Each row below holds a small network's activations on one input, seen along a few directions.
In each table, some parts of the input vary, and every possible input appears once, in random order.
Descriptions start from the smaller parts, as in this example, which fits no table here: one of 8 places around a ring, together with either a single point or one of 11 places around a ring or (one of 3 separate values, together with one of 4 places along a line).
Shared parts are said once, and a part with two or three values counts as separate values.
(in the rows, 128 means zero)

Other details of the inputs vary at random and push rows far along two fixed directions, the same in every table; ignore that.
To show where, the next rows are all for the same input, with only those details redrawn:
[120 130 122  83 163  82 176 128 101 159 130 115]
[113 131 142 125 157  78 117 118 116 109 112 108]
[101 128 157 177 132 100  34 112 138  55  93 102]
[110 129 148 128 160  75 110 123 113 103 111 103]
[123 125 102 138  75 183  88 114 173 121 129 129]
[103 128 156 162 141  94  57 114 133  67  98 101]
[ 99 126 154 187 118 117  10 108 148  42  87 102]
[124 126  98 128  77 184 102 116 171 134 136 133]

A family of inputs:
x1: [120 115 159 143 178  85 120 124 102 148 135 112]
x2: [138 117 150 101 190  70 172 136  94 188 144 123]
x3: [144 142 110  84  96 180 156 123 152 169 170 168]
x4: [133 129 107  86 173  66 235 155  80 168 125 123]
x5: [122 111 143 130 171  69 136 124 110 141 115 100]
x6: [131 112 136 188  94 175  38 117 187 115 111 128]
x7: [135 129  76  77  93 174 183 125 149 196 157 142]
x8: [145 140 123 164  83 205  96 125 148  88 127 147]
x9: [115 109 154 141 171  84 120 121 124 141 108 103]
x10: [151 143  94  84 102 162 171 131 139 191 175 153]
x11: [129 129 110 139  73 190 132 135 162 117 115 147]
x12: [116 133 167 109 164  83 106 127 117  93 114 127]
x13: [112 135 133 113 157  86 139 118  98 130 131 111]
x14: [132 138 108 140  86 177  98 113 151 133 160 140]
x15: [125 131 163 145 158 102 120 136 110  65  85 109]
x16: [135 117 143 141 155  90 103 127 112 138 132 119]
x17: [155 138 128 154  83 199  95 134 154  90 123 150]
x18: [140 123 100 158  85 169  97 148 155 104 115 139]
x19: [123 107 116 168  90 190  88 110 172 150 136 126]
x20: [116 134 148 133 147  97 158 136  95 104 110 125]
x21: [117 112 149 144 170  73 123 119 102 132 124 100]
x22: [153 137 104  98  91 177 189 150 131 169 154 166]
x23: [142 110 113 159  85 173  74 121 176 137 132 132]
x24: [148 136  97  91 111 180 215 135 121 167 142 148]
x25: [130 132  96  59 100 176 201 121 152 189 159 157]
x26: [135 141 104  90  92 190 163 115 149 168 179 166]
x27: [135 130 166 169 133 125  65 136 130  41  79 119]
x28: [135 135 134 140 157  80 135 153  92 105 119 124]
x29: [124 131 145 107 168  65 127 133 104 124 120 117]
x30: [138 118 125  69 203  52 235 137  60 220 171 118]
x31: [135 137 115 159  62 209 109 133 156 109 139 156]
x32: [129 133 150 116 153  89 154 153 101 109 105 131]
x33: [125 133 133 144 164  76 143 146  78 106 124 120]
x34: [116 127 132 152 154  83 135 140  93  92 107 110]
x35: [130 137  96  83  88 191 181 111 155 176 165 159]
- Describe the family of inputs behind these rows. => one of 5 places around a ring, together with either one of 3 separate values or one of 4 places along a line
- Changing only the place on the ring of 5 turns x33 into x4. The same change can be made to x26. Which row results? => x25
- Change only the choice among 3 separate values in x31. List by row number the other rows that result. => x8, x33

A family of inputs:
x36: [124 134 140 146 110 150  82 120 148  87 129 133]
x37: [108 137 146 123 154  78 113 124 110  93 106 110]
x38: [129 121  86 140  47 226  82 105 200 137 143 142]
x39: [137 148 129  63 141 118 214 142 102 153 144 149]
x40: [139 130 138 150 134 124 128 146 112  90 107 131]
x41: [116 113 128 133 148  96 124 122 126 148 118 109]
x42: [126 134 132 139 125 121 130 138 125  88  98 124]
x43: [127 118 149 151 165  79 121 137  99 119 112 108]
x44: [135 129 100 127  99 159 134 135 149 135 127 133]
x45: [143 129 124  85 149 107 196 140 100 190 159 137]
x46: [149 124  85 114 101 175 181 143 131 177 150 148]
x47: [116 110 150 182 145 104  65 124 126 105 109 106]
x48: [118 123 126 127 148  96 148 123 112 142 120 108]
x49: [114 129 153 147 130 117  74 113 132  96 126 122]
x50: [139 133 133 128 135 128 142 131 117 130 140 137]
x51: [134 143  86  82  90 182 187 130 144 155 138 153]
x52: [112 125 162 126 168  80  98 117 113 123 128 115]
x53: [144 125 134 113 152 118 147 124 120 177 153 132]
x54: [139 135 124 169  70 201  80 131 159  76 127 153]
x55: [111 121 135 115 149 100 116 115 136 139 128 109]
- Changing only one part turns x46 into x37. The same change can be made to x43. Which row results? => x38
- Describe the family of inputs behind these rows. => one of 4 places along a line, together with one of 5 places around a ring
- Start at x42 and move only the place on the ring of 5, one step at a time. The first step leads to x40. Which rows follow, in order? => x54, x39, x51
- Change only the place on the line of 4 in x52. List by row number the other rows that result. => x36, x39, x49

A family of inputs:
x56: [114 119 143 186 118 125  67 118 141  82 101 109]
x57: [121 126 114 153 108 153  97 120 145 123 134 129]
x58: [150 123 102 113 123 138 161 134 129 184 156 132]
x59: [136 133 131  75 173  75 181 124  95 175 153 128]
x60: [122 115 157 148 163  80 115 137 116 122 115 114]
x61: [124 123 140 152 141  92 109 142 110  74  89 112]
x62: [138 116  86 136  90 178 141 126 150 163 154 139]
x63: [133 116 120 152 114 159 106 125 152 127 119 122]
x64: [123 129 122 101 149 101 183 129 105 168 134 121]
x65: [121 125 156 127 181  71 131 126 101 118 107 103]
x66: [137 128 119 149 106 151  90 121 146 134 137 130]
x67: [107 128 150 151 154  91  87 121 114  93 118 110]
x68: [126 137 164 196 109 145  46 130 134  33  95 131]
x69: [129 135 114 129 112 136 130 137 134 107 107 132]
x70: [141 129  99 115  90 178 127 125 153 173 159 142]
x71: [146 144 108 121  83 202 148 138 143 132 146 162]
x72: [116 123 169 125 179  60 120 130 102 121 115 115]
x73: [113 125 169 125 177  70 106 117 109  94 105 104]
x74: [119 130 128  86 145 101 180 120 107 160 141 122]
x75: [124 139 114 135  77 172  98 127 165  88 118 135]
x76: [121 128 115 112 115 145 149 123 132 156 138 126]
x77: [144 150 125  81 134 135 205 140 108 146 154 152]
x78: [137 123 108 115 108 161 147 131 150 178 148 145]
x79: [118 127 114 146  93 169  79 107 161 110 139 137]
x80: [147 129 131 106 151 115 192 154  84 138 131 140]
x81: [116 124 167 115 180  59 120 123 105 118 119 121]
x82: [127 122 120 144  97 178  89 115 164 120 123 130]
x83: [134 139  97  90 112 145 179 141 130 148 130 142]
- Changing only one part turns x57 into x62. The same change can be made to x78. Which row results? => x60
- Describe the family of inputs behind these rows. => one of 4 places along a line, together with either one of 2 separate values or one of 5 places around a ring
- Change only the place on the line of 4 in x59. List by row number the other rows that result. => x58, x66, x70
